Each row below holds a small network's activations on one input, seen along a few directions.
In each table, some parts of the input vary, and every possible input appears once, in random order.
A made-up example of a description, with smaller parts first: one of 6 places along a line, together with either a single point or one of 9 places along a line or (one of 2 separate values, together with one of 5 places around a ring).
Shared parts are said once, and a part with two or three values counts as separate values.
(in the rows, 128 means zero)

Other details of the inputs vary at random and push rows far along two fixed directions, the same in every table; ignore that.

Rows:
R1: [176 125  90  88 127 123 162 177 156  99 101 140 139 158 119]
R2: [116 166 154 152  90 137 117 171  75 156 233 156  71  80 133]
R3: [101 103 147 146 147 132 107  55 113 118 102 109 132 132 118]
R4: [110  85 138 135 141 143  94  55 119 129  98  97 130 127 150]
R5: [120 108 154 157 144 134  81  73 116 102  88 153 133  97 120]
R6: [177 139 103 101 135 110 128 190 163 116  99 165 154 131 137]
R7: [169 141 102  97 133 110 149 184 167 119 103 145 151 146 126]
R8: [125 136 132 128  77 162 135 161  78 148 236 119  57 101 147]
R9: [ 84 121 154 166 142 134 126  55 115 109  96 120 136 126  92]
R10: [144 138 102  90 140  99 149 166 168 163 116 102 164 168 154]
R11: [124 151 107 104 138  98 158 168 179 175 117  97 176 165 152]
R12: [117 154 140 138  82 150 152 161  69 140 236 132  56 107 116]
R13: [134 174 122 126 140  89 145 186 175 148 108 153 179 135 122]
R14: [ 85 126 158 171 148 127 110  64 122 120  97 128 143 114 103]
R15: [ 79 116 153 161 145 132 115  54 123 130 102 104 144 128 115]
R16: [117 159 145 144  88 143 135 168  75 151 237 140  62  94 127]
R17: [172 120  89  84 130 121 150 175 163 120 106 124 147 158 143]
R18: [117  74 132 133 141 150  89  55 114 120  95 100 125 125 154]
R19: [118  94 142 145 136 148 114  58 107  85  90 128 116 123 102]
R20: [176 130  96  94 134 117 144 183 161 110 101 148 145 144 130]
Description of these inputs: one of 4 places along a line, together with one of 5 places along a line.
The inputs of R12 and R2 match in every part but the place on the line of 5. If R1 is changed in the same way as R12 into R2, which row does it become?
Answer: R6
Change only the place on the line of 5 in R8. List by row number the other rows that result.
Answer: R4, R5, R7, R19

Rows:
R21: [112  85 146 144 150 138  81  47 110 115  89 116 129 118 137]
R22: [117  85 145 149 145 145  78  54 113 105  84 129 129 107 136]
R23: [164 153  99  91 112 117 173 204 144 129 154 135 122 153 121]
R24: [141 123 117 111 138 119 146 124 136 112 105 123 135 154 110]
R25: [168 108 101 100 162 107 117 136 188 105  31 142 189 150 139]
R26: [ 87  82 141 146 144 148 101  34 121 132  94  79 136 133 145]
R27: [163 108 102  95 166 101 120 129 185 115  37 129 189 161 140]
R28: [ 93 140 127 133 142 112 152 112 159 159 107  90 168 157 129]
R29: [152 157 113 112  85 142 165 209 107 131 210 145  79 119 125]
R30: [ 71 120 177 181 129 143  90  47  76 136 153 120 100  93 117]
R31: [101  91 161 164 119 165  73  55  71 119 150 126  83  83 142]
R32: [163 153  99  90 113 115 174 202 143 131 156 132 122 156 122]
R33: [139 174 114 106 122  96 162 203 153 167 161 129 145 148 134]
R34: [127 178 129 126  95 121 153 207 116 169 217 138 102 114 137]
R35: [132 179 128 132  91 128 150 214 119 159 211 151 102 102 136]
R36: [146 123 116 116 134 126 143 132 139 102 100 137 136 143 109]
R37: [123 156 108 108  79 146 191 193 113 161 226  95  84 145 136]
R38: [150 150 114 101  90 133 142 206 108 168 223 124  84 121 164]
R39: [101  99 159 172 115 171  99  56  70  87 141 140  78  86 104]
R40: [136 139 117 114 172  83 136 128 190 129  42 130 204 165 116]
R41: [131 178 128 130  92 126 150 212 119 161 212 148 102 105 136]
R42: [167 108 101  99 163 106 118 134 188 108  33 139 189 153 139]
R43: [ 97 100 160 166 117 165 103  53  65  99 152 127  75  97 106]
R44: [163 117 101 103 160 108 146 132 182  85  32 144 181 163 103]
R45: [ 98  89 161 162 124 161  73  47  72 122 147 119  86  89 142]
R46: [138 139 116 117 170  86 135 132 191 123  40 137 204 159 115]
R47: [ 76 120 176 186 125 150  87  54  79 125 148 133 100  82 116]
The inputs of R24 and R33 match in every part but one. If R44 is changed in the same way as R24 into R33, which row does it become?
Answer: R41
Describe the family of inputs behind these rows.
Answer: one of 3 separate values, together with either a single point or one of 8 places along a line
List by row number the other rows that have the choice among 3 separate values in common with R31.
Answer: R21, R22, R25, R26, R27, R38, R42, R45
Change only the choice among 3 separate values in R30. List by row number the other rows that result.
Answer: R21, R32

Rows:
R48: [134 117 122 122 177 101 114 106 173 130  65 116 172 145 124]
R49: [131 137 108 115 117 127 164 143 138 140 132 111 133 152 130]
R50: [108 125 134 129  89 162 150 133  86 147 206 100  69 119 144]
R51: [135 131 106 113 135 117 140 146 132 139 130 118 146 154 139]
R52: [110 146 151 142  92 151 120 139 107 155 216 113  86  91 138]
R53: [106  67 171 155 120 172  69  15  52  92 129 122  67  95 123]
R54: [114 163 129 132 123 113 164 156 143 139 129 131 139 143 106]
R55: [175 157  88 101 110 119 167 238 158 124 148 162 134 131 133]
R56: [131 142 121 126 139 104 133 155 145 153 123 133 147 132 139]
R57: [121 105 126 136 156 119 104  79 135 133  75 117 153 137 141]
R58: [141 121 112 105 132 121 130 154 138 152 131 110 128 142 161]
R59: [ 95 106 185 176 139 144  75  20  71  86 101 153 102  89  94]
R60: [146 166 100 102 120 100 167 219 146 157 168 134 145 153 135]
R61: [160  93  94 114 165 122 121 105 176  81  12 142 185 153 121]
R62: [157  97 122 112 154 116 108  76 141  91  42 139 157 151 115]
R63: [153 104 110 123 164 126 119 117 171  84  56 140 161 133 108]
R64: [113 156 130 134 136 109 138 154 129 140 139 140 144 139 117]
R65: [ 90 119 148 160 130 135 130  70 111 122 114 115 125 124 106]
R66: [155 104 103 109 118 150 131 157 131 106 122 135 114 127 142]
R67: [112 121 132 128 102 154 127 140  76 148 212 106  77 119 154]
R68: [138 150 125 140 115 137 137 176 123 112 146 166 116 106 119]
R69: [128 149 128 122 114 116 138 155 152 148 133 128 151 127 138]
R70: [161 138 124 108 125 110 135 152 132 113 118 154 131 134 116]
R71: [146 188 116 101 108  99 166 225 176 163 148 143 162 140 137]
R72: [120 107 126 129 181 108 113  79 158 110  64 111 175 154 108]
R73: [123 110 129 128 141 124 111  78 156 125  66 113 171 141 139]
R74: [102  88 180 169 132 161  68  15  63  89 139 130  72  81  99]
R75: [137 123 118 101 116 130 133 144 155 143 123 107 142 142 158]
R76: [ 95 163 158 162  99 138 120 155  77 170 222 142  75  85 138]
R77: [102 147 144 147  92 156 147 139  88 149 231 107  62 103 118]
Describe the family of inputs behind these rows.
Answer: one of 5 places along a line, together with either one of 2 separate values or one of 4 places along a line
The inputs of R73 and R52 match in every part but the place on the line of 5. If R51 is changed in the same way as R73 into R52, which row does it become?
Answer: R72
Change only the choice among 2 separate values in R70. List by row number the other rows that result.
Answer: R55
Start at R50 and move only the place on the line of 4, one step at a time. The first step leads to R67. Which rows follow, in order?
Answer: R58, R75

Rows:
R78: [ 97 125 147 155 150 121 120  71 147 117  70 124 164 130 106]
R79: [135  93 134 141 142 144 106  68 124  71  56 150 138 121 105]
R80: [ 78 102 163 169  92 180 103  60  58 135 196 101  62  87 139]
R81: [146 153  96 104 171  77 163 174 200 134  57 132 206 178 114]
R82: [ 89 102 167 159  99 169  94  56  50 135 198 104  55  92 137]
R83: [158 141 118 115  84 155 146 191 110 113 192 152  81 105 127]
R84: [174 118 108 103 142 119 119 157 160  97  81 157 153 132 128]
R85: [135 112 136 145 106 162 115 109  97  94 145 148  88  94 116]
R86: [132 156 110 120 150  97 155 171 164 141 110 133 167 154 118]
R87: [ 94 141 157 161 123 131 107 107 106 148 157 131 118  99 131]
R88: [138 190 105 111 101 108 181 250 134 176 219 136 116 137 136]
R89: [141 154 106 106 155  87 163 160 205 131  53 129 206 170 114]
R90: [124  95 134 122 151 126 109  61 134 114  74 106 145 146 127]
R91: [104  83 139 144 151 144 104  34 135 103  56 102 149 134 123]
R92: [ 98 121 141 157 168 115 115  75 137 117  74 127 161 134 105]
R93: [118 148 121 133 147 105 145 149 146 140 119 129 155 143 117]
R94: [113  90 124 135 161 129 112  69 132 115  75 105 149 146 129]
R95: [117 101 167 164  96 175  85  67  42  98 189 146  42  70 114]
R96: [123  95 134 122 151 126 109  61 134 115  74 105 145 146 127]
R97: [172 128 108 107 129 121 124 168 142 105 102 164 139 129 132]
R98: [103 118 148 154 171 109  96  63 154 119  46 131 180 129 115]
R99: [150 156 105  97  90 128 153 222 128 175 213 120 103 128 170]
R100: [122  94 134 122 151 125 110  61 133 116  75 104 146 147 128]
R101: [146 157 102  97  80 138 173 218 131 164 212 114  98 134 155]
R102: [110 110 140 140 117 147 104 101 101 144 157 111 105 109 153]
R103: [ 90 110 153 158  91 175 113  83  70 137 196 104  66  93 141]
R104: [137  82 145 138 158 133  87  36 114  66  39 149 139 127  99]
R105: [139 144 114 112 170  80 135 143 200 136  41 134 213 162 125]
R106: [112 100 165 174  99 178  73  76  48 104 186 151  50  57 129]
R107: [177 125 112  94 128 121 133 160 143  97 109 151 130 139 116]
R108: [142 122 112 108 133 122 126 144 151 142 115 117 146 140 153]
R109: [ 95 124 147 154 150 120 121  70 146 119  71 121 166 131 107]
R110: [141  84 124 136 170 129 103  71 135  69  34 149 149 132 103]
R111: [135 139 112 110  97 142 155 172 129 149 177 111 107 132 147]
R112: [147 126 108 103 133 119 131 155 156 143 115 118 148 143 154]
R113: [162 142 121 117  92 143 129 196 106 126 188 162  81  97 142]
R114: [103 121 156 149 157 113 107  56 133 117  73 125 156 132 103]
R115: [ 99 142 159 151 120 128 119  99 100 141 159 126 109 112 115]
R116: [125 175 131 130 102 119 143 197 125 170 199 139 114 111 142]
R117: [182 158 109  89  84 131 159 230 114 129 201 159  78 121 132]
R118: [ 97 141 159 151 120 126 120  98  99 143 160 124 111 114 117]
R119: [ 60 129 184 196  99 168 101  57  58 134 193 122  70  72 114]
R120: [181 162  97  91  81 136 174 246 135 126 189 159  93 122 134]
R121: [ 97 125 147 155 150 121 120  71 146 117  70 123 165 130 106]
R122: [143 184 121 105 102 105 168 215 138 166 193 135 120 138 129]
R123: [ 66 131 182 190 107 155  86  70  60 150 197 127  79  70 131]
R124: [108 108 131 142 125 150 118 102  94 133 159 109  97 120 138]
R125: [ 94 141 157 162 123 131 106 108 106 147 156 132 117  99 130]
R126: [122 157 123 125 128 109 156 156 161 143 117 127 160 143 120]
R127: [140  92 124 139 158 134 105  82 118  74  61 153 138 129 106]
R128: [125 153 117 128 146 104 149 160 152 140 118 132 156 145 117]
R129: [ 80  97 169 174 102 176  77  53  51 141 195 109  60  75 151]
R130: [176 153  94 103  96 136 160 236 114 126 205 159  83 118 132]
R131: [101 121 156 149 157 112 108  56 132 120  74 123 157 134 105]
R132: [144 119  96 102 150 112 147 149 161 132  95 112 159 165 138]
R133: [166 124  78  81 165  95 159 172 196 127  58 115 190 186 136]
R134: [162 127  85  80 148 100 165 165 205 129  54 110 196 184 138]
R135: [199 126  72  74 168  93 157 197 204  87  39 155 192 177 114]
R136: [163 161 100  78  90 119 172 226 134 168 207 115 104 149 155]
R137: [148 153  96  99  98 132 168 223 121 164 216 117  95 139 154]
R138: [ 98 141 159 151 120 127 119  99  99 142 159 125 110 113 116]
R139: [146 119 108 102 144 113 128 141 165 139  91 115 164 151 151]
R140: [162 160 100  78  90 118 172 226 134 169 208 115 105 150 156]
R141: [112  90 124 135 161 129 113  69 132 116  76 105 150 146 129]
The inputs of R91 and R133 match in every part but one. If R111 is changed in the same way as R91 into R133, which row does it become?
Answer: R124
The inputs of R82 and R137 match in every part but one. If R140 is changed in the same way as R82 into R137, which row does it become?
Answer: R141
Describe the family of inputs behind these rows.
Answer: one of 4 separate values, together with either one of 4 places along a line or (one of 2 separate values, together with one of 6 places along a line)
Change only the choice among 4 separate values in R134. List by row number the other rows that result.
Answer: R94, R102, R136
Change only the place on the line of 4 in R97. List by row number the other rows that result.
Answer: R84, R106, R113
